These are the activations of a small network on made-up records, seen along a few directions, one row for each record.
Each row is followed by the record's values for the fields FUZU, SATU, RUZI, LON, GOTO, TAPUG.
A field that a record lacks is written absent.
The largest differences between rows may come from other fields.
In the rows, zero is written as 500.
Strong random noise was added to every row along 3 fixed directions; ignore it. To show where, here is one row again and again, with new noise each time:
[532,317,462,476,547,359,546,414,632,481,487,486,607,485,538,573,551,665,554,353,420,518,486]
[570,329,617,505,503,475,516,431,528,426,433,608,747,640,506,426,603,722,480,383,463,616,583]
[500,468,694,437,368,518,321,413,563,627,449,580,667,674,437,445,699,632,417,414,581,483,491]
[444,417,417,422,237,484,571,190,669,595,447,369,550,403,642,642,557,553,599,321,582,382,244]
[623,264,627,534,738,358,481,600,525,371,477,670,753,675,424,406,598,787,454,406,341,687,741]

[531,647,534,436,293,706,407,501,454,589,553,455,456,454,524,468,626,271,542,602,508,402,442] -> {FUZU: pov, SATU: zopet, RUZI: kube, LON: vuf, GOTO: mepon, TAPUG: koge}
[544,586,531,461,468,551,399,495,516,455,568,399,438,466,365,534,478,385,567,567,443,444,563] -> {FUZU: memut, SATU: zopet, RUZI: meged, LON: vuf, GOTO: mepon, TAPUG: koge}
[449,499,596,473,599,485,427,394,491,430,508,515,558,531,495,505,554,506,479,491,486,478,513] -> {FUZU: memut, SATU: zopet, RUZI: meged, LON: vuf, GOTO: mepon, TAPUG: koge}
[553,459,478,544,388,629,724,555,362,358,469,639,614,533,725,388,435,518,502,422,596,556,445] -> {FUZU: pov, SATU: zopet, RUZI: kube, LON: ton, GOTO: mepon, TAPUG: furub}
[568,506,478,501,403,639,610,402,424,309,438,457,556,568,435,376,381,541,549,595,495,626,555] -> {FUZU: memut, SATU: zopet, RUZI: kube, LON: vuf, GOTO: bure, TAPUG: furub}
[424,409,541,541,526,389,539,386,711,318,407,394,486,579,358,535,383,685,619,417,505,532,482] -> {FUZU: memut, SATU: tikel, RUZI: meged, LON: absent, GOTO: bure, TAPUG: koge}
[548,434,538,587,675,463,554,707,338,396,451,711,559,597,477,432,522,544,385,518,493,526,548] -> {FUZU: pov, SATU: zopet, RUZI: meged, LON: vuf, GOTO: bure, TAPUG: furub}
[610,539,448,455,359,654,557,325,415,573,481,405,589,414,780,544,625,433,484,423,498,437,374] -> {FUZU: pov, SATU: zopet, RUZI: kube, LON: vuf, GOTO: mepon, TAPUG: furub}
[322,669,451,567,285,567,514,539,517,630,468,458,375,487,467,497,463,412,506,520,637,346,305] -> {FUZU: pov, SATU: nafe, RUZI: absent, LON: absent, GOTO: bure, TAPUG: furub}
[566,541,469,513,704,323,373,634,562,666,627,587,423,482,589,667,716,473,354,545,451,299,498] -> {FUZU: pov, SATU: zopet, RUZI: meged, LON: vuf, GOTO: mepon, TAPUG: furub}
[500,516,354,660,330,511,830,511,462,444,465,692,406,443,672,424,493,491,539,454,605,518,340] -> {FUZU: pov, SATU: bap, RUZI: kube, LON: ton, GOTO: bure, TAPUG: koge}
[513,367,743,588,651,475,438,479,462,344,527,663,770,771,410,319,633,733,386,496,458,724,802] -> {FUZU: memut, SATU: zopet, RUZI: meged, LON: ton, GOTO: mepon, TAPUG: koge}
[588,353,298,518,709,503,639,475,548,358,608,312,406,251,614,594,400,392,660,444,222,533,592] -> {FUZU: memut, SATU: zopet, RUZI: kube, LON: vuf, GOTO: mepon, TAPUG: koge}
[490,491,407,449,602,506,616,541,507,438,508,437,408,497,460,413,451,526,504,511,464,543,582] -> {FUZU: memut, SATU: zopet, RUZI: kube, LON: vuf, GOTO: bure, TAPUG: furub}
[515,419,557,463,582,342,486,524,552,412,529,558,488,568,470,514,543,584,477,517,505,542,554] -> {FUZU: memut, SATU: zopet, RUZI: meged, LON: ton, GOTO: mepon, TAPUG: koge}
[410,548,686,443,473,510,248,492,588,550,388,461,559,663,286,401,504,569,531,503,497,530,529] -> {FUZU: pov, SATU: nafe, RUZI: absent, LON: absent, GOTO: bure, TAPUG: koge}
[481,503,529,509,562,417,470,573,523,447,529,603,398,546,332,459,397,565,495,543,478,448,643] -> {FUZU: memut, SATU: zopet, RUZI: meged, LON: ton, GOTO: bure, TAPUG: koge}
[422,491,463,533,655,372,457,639,623,633,535,532,431,412,492,579,502,510,486,506,393,427,541] -> {FUZU: pov, SATU: nafe, RUZI: absent, LON: absent, GOTO: bure, TAPUG: koge}
[474,352,423,472,449,380,661,226,530,380,458,347,552,338,692,717,410,581,661,458,426,526,366] -> {FUZU: pov, SATU: zopet, RUZI: meged, LON: vuf, GOTO: mepon, TAPUG: koge}
[542,448,460,522,455,554,644,551,404,422,512,635,629,447,478,461,477,513,556,524,458,585,596] -> {FUZU: pov, SATU: zopet, RUZI: meged, LON: ton, GOTO: bure, TAPUG: koge}
[425,478,486,477,517,473,356,538,549,568,601,476,441,542,550,527,587,509,461,563,563,432,481] -> {FUZU: memut, SATU: zopet, RUZI: kube, LON: ton, GOTO: mepon, TAPUG: furub}
[509,430,554,467,205,651,767,233,432,460,405,442,685,473,828,552,543,448,541,420,553,600,372] -> {FUZU: pov, SATU: zopet, RUZI: kube, LON: vuf, GOTO: mepon, TAPUG: koge}
[427,525,598,412,381,584,477,243,434,487,450,427,530,458,555,496,558,441,532,544,592,467,431] -> {FUZU: memut, SATU: zopet, RUZI: meged, LON: vuf, GOTO: mepon, TAPUG: koge}
[495,596,533,484,363,602,524,323,513,494,376,455,493,514,485,466,399,495,610,460,537,555,306] -> {FUZU: pov, SATU: bap, RUZI: kube, LON: vuf, GOTO: bure, TAPUG: koge}
[432,622,279,354,303,599,595,345,472,523,471,267,349,299,559,551,387,324,565,519,499,452,274] -> {FUZU: memut, SATU: zopet, RUZI: kube, LON: vuf, GOTO: bure, TAPUG: furub}
[605,405,467,594,538,471,664,524,516,274,400,546,584,488,511,495,403,563,551,551,376,633,606] -> {FUZU: pov, SATU: nafe, RUZI: absent, LON: absent, GOTO: bure, TAPUG: koge}
[509,352,562,581,398,673,784,424,327,256,370,537,771,642,569,297,502,631,589,536,534,700,612] -> {FUZU: pov, SATU: zopet, RUZI: meged, LON: vuf, GOTO: bure, TAPUG: furub}
[481,483,515,399,759,274,373,557,608,660,614,406,479,508,495,650,666,451,514,503,317,431,579] -> {FUZU: pov, SATU: zopet, RUZI: meged, LON: vuf, GOTO: mepon, TAPUG: koge}
[423,441,512,593,478,503,613,258,581,291,467,417,563,518,541,456,376,597,583,501,497,604,470] -> {FUZU: memut, SATU: tikel, RUZI: kube, LON: absent, GOTO: mepon, TAPUG: koge}
[548,517,533,522,537,465,615,417,544,541,486,490,473,484,644,450,461,513,548,502,465,555,515] -> {FUZU: pov, SATU: bap, RUZI: kube, LON: vuf, GOTO: mepon, TAPUG: koge}
[486,408,793,534,593,557,368,456,529,373,433,525,684,754,379,345,516,675,481,593,459,701,780] -> {FUZU: memut, SATU: nafe, RUZI: absent, LON: absent, GOTO: mepon, TAPUG: koge}
[472,432,415,492,385,508,501,366,481,446,482,411,476,472,605,539,495,511,619,355,557,422,454] -> {FUZU: memut, SATU: zopet, RUZI: meged, LON: ton, GOTO: mepon, TAPUG: furub}
[546,377,384,441,819,426,538,657,579,496,598,460,419,340,489,645,447,357,476,519,311,516,577] -> {FUZU: memut, SATU: zopet, RUZI: kube, LON: vuf, GOTO: bure, TAPUG: koge}
[512,546,828,555,625,472,300,718,434,530,542,655,549,841,295,441,602,704,320,531,562,595,729] -> {FUZU: memut, SATU: zopet, RUZI: meged, LON: vuf, GOTO: mepon, TAPUG: furub}
[465,368,375,597,408,381,753,329,605,368,441,488,507,342,586,599,432,581,618,374,651,520,243] -> {FUZU: pov, SATU: bap, RUZI: meged, LON: ton, GOTO: bure, TAPUG: koge}
[490,471,440,554,471,344,661,569,472,445,485,668,475,506,514,557,510,531,449,433,553,489,411] -> {FUZU: pov, SATU: zopet, RUZI: meged, LON: ton, GOTO: bure, TAPUG: koge}
[538,527,424,527,360,583,775,367,449,430,476,453,577,412,803,504,535,498,496,395,572,441,331] -> {FUZU: pov, SATU: zopet, RUZI: kube, LON: vuf, GOTO: mepon, TAPUG: furub}
[488,453,378,520,388,504,721,393,464,476,447,443,515,435,660,559,542,497,478,442,577,524,307] -> {FUZU: pov, SATU: zopet, RUZI: kube, LON: vuf, GOTO: bure, TAPUG: furub}
[376,512,510,396,249,536,433,232,496,593,446,332,463,401,671,632,610,442,494,500,704,331,293] -> {FUZU: memut, SATU: zopet, RUZI: meged, LON: vuf, GOTO: mepon, TAPUG: furub}
[423,497,576,386,497,439,210,554,608,641,542,417,394,565,218,506,605,455,522,511,522,449,531] -> {FUZU: memut, SATU: zopet, RUZI: meged, LON: ton, GOTO: bure, TAPUG: koge}
[565,460,528,490,460,660,672,386,379,438,486,420,571,370,538,461,434,465,574,505,436,609,428] -> {FUZU: pov, SATU: zopet, RUZI: kube, LON: vuf, GOTO: bure, TAPUG: koge}
[502,539,432,574,518,419,435,541,548,674,509,519,320,516,504,546,625,464,475,561,609,423,383] -> {FUZU: pov, SATU: bap, RUZI: kube, LON: vuf, GOTO: bure, TAPUG: furub}
[481,450,721,591,576,356,525,474,515,419,437,590,652,661,436,481,553,664,450,497,578,639,588] -> {FUZU: pov, SATU: bap, RUZI: meged, LON: vuf, GOTO: mepon, TAPUG: koge}
[524,441,327,437,404,631,692,437,444,428,448,407,557,435,639,470,438,465,650,539,440,573,463] -> {FUZU: pov, SATU: zopet, RUZI: kube, LON: vuf, GOTO: bure, TAPUG: furub}
[321,726,585,591,157,732,415,415,492,558,430,584,432,645,385,427,513,517,447,539,830,365,267] -> {FUZU: memut, SATU: tikel, RUZI: meged, LON: absent, GOTO: bure, TAPUG: furub}

Here are new rows. What are their fields?
[475,502,439,502,564,458,581,580,488,493,561,566,399,485,499,502,397,391,418,477,455,507,467] -> {FUZU: memut, SATU: zopet, RUZI: kube, LON: ton, GOTO: bure, TAPUG: koge}
[576,605,430,558,226,733,644,405,373,522,475,435,486,489,584,428,451,305,477,565,540,469,357] -> {FUZU: pov, SATU: zopet, RUZI: kube, LON: vuf, GOTO: bure, TAPUG: furub}
[502,528,412,467,419,663,594,387,487,539,528,422,374,382,575,620,408,349,563,544,447,472,357] -> {FUZU: memut, SATU: zopet, RUZI: kube, LON: vuf, GOTO: bure, TAPUG: koge}
[374,486,417,463,367,537,576,421,619,551,539,414,362,390,496,540,459,409,564,479,566,346,443] -> {FUZU: memut, SATU: zopet, RUZI: meged, LON: ton, GOTO: bure, TAPUG: koge}
[492,482,636,476,532,484,489,538,492,544,545,543,494,500,565,517,636,537,410,497,489,560,570] -> {FUZU: memut, SATU: zopet, RUZI: kube, LON: vuf, GOTO: mepon, TAPUG: koge}
[474,605,551,495,408,563,525,561,456,477,476,552,409,597,451,394,567,526,370,577,628,480,426] -> {FUZU: memut, SATU: zopet, RUZI: kube, LON: vuf, GOTO: bure, TAPUG: furub}
[498,547,385,451,567,629,445,495,438,504,605,404,565,386,600,527,505,278,417,551,361,495,533] -> {FUZU: memut, SATU: zopet, RUZI: kube, LON: vuf, GOTO: mepon, TAPUG: furub}
[500,465,466,470,508,537,615,454,466,617,501,514,545,526,633,523,619,547,522,469,532,473,461] -> {FUZU: pov, SATU: zopet, RUZI: meged, LON: vuf, GOTO: bure, TAPUG: furub}
[427,557,244,575,616,246,503,694,607,532,673,423,207,394,337,649,386,459,452,467,422,380,379] -> {FUZU: memut, SATU: zopet, RUZI: kube, LON: ton, GOTO: bure, TAPUG: furub}
[472,392,490,439,533,330,446,352,681,688,587,441,441,377,672,714,615,530,491,466,557,321,360] -> {FUZU: pov, SATU: zopet, RUZI: meged, LON: ton, GOTO: mepon, TAPUG: koge}
[471,447,345,544,520,438,697,527,442,465,527,530,340,431,567,427,447,504,518,497,572,486,419] -> {FUZU: memut, SATU: zopet, RUZI: kube, LON: ton, GOTO: bure, TAPUG: furub}
[429,563,433,472,407,476,507,408,523,612,522,494,442,470,541,528,456,486,436,484,674,380,274] -> {FUZU: pov, SATU: zopet, RUZI: kube, LON: ton, GOTO: bure, TAPUG: furub}
[524,598,426,484,383,685,659,465,368,309,534,386,499,389,526,461,355,349,568,484,538,546,391] -> {FUZU: memut, SATU: zopet, RUZI: kube, LON: vuf, GOTO: mepon, TAPUG: furub}
[460,580,547,537,538,596,334,582,493,508,437,544,518,582,333,416,501,511,413,514,541,502,570] -> {FUZU: memut, SATU: nafe, RUZI: absent, LON: absent, GOTO: bure, TAPUG: furub}
[368,625,706,372,334,634,254,396,600,443,346,377,503,639,199,336,421,515,537,533,591,519,531] -> {FUZU: memut, SATU: nafe, RUZI: absent, LON: absent, GOTO: bure, TAPUG: koge}
[494,564,518,399,504,597,357,425,405,513,519,361,457,371,503,567,443,403,554,499,504,385,483] -> {FUZU: memut, SATU: zopet, RUZI: meged, LON: vuf, GOTO: mepon, TAPUG: furub}
[473,467,296,598,380,516,843,333,454,346,418,507,482,409,695,613,321,549,592,393,570,423,220] -> {FUZU: pov, SATU: zopet, RUZI: meged, LON: vuf, GOTO: bure, TAPUG: furub}
[625,553,502,454,659,539,312,721,475,725,666,391,391,464,494,525,492,286,452,571,350,451,615] -> {FUZU: pov, SATU: zopet, RUZI: kube, LON: vuf, GOTO: mepon, TAPUG: furub}
[621,405,573,666,697,422,505,614,491,485,517,780,590,631,466,472,540,641,467,522,471,604,647] -> {FUZU: pov, SATU: bap, RUZI: meged, LON: ton, GOTO: bure, TAPUG: koge}
[563,464,619,525,585,559,517,607,334,543,490,549,580,604,510,375,624,486,361,576,486,594,589] -> {FUZU: pov, SATU: zopet, RUZI: kube, LON: vuf, GOTO: bure, TAPUG: furub}
[483,667,578,628,541,450,492,645,423,567,491,767,540,647,615,388,699,486,285,509,615,426,477] -> {FUZU: pov, SATU: bap, RUZI: kube, LON: vuf, GOTO: mepon, TAPUG: furub}
[415,454,326,631,676,287,676,595,528,459,511,527,399,474,535,587,403,591,543,470,486,579,378] -> {FUZU: pov, SATU: bap, RUZI: kube, LON: vuf, GOTO: bure, TAPUG: furub}
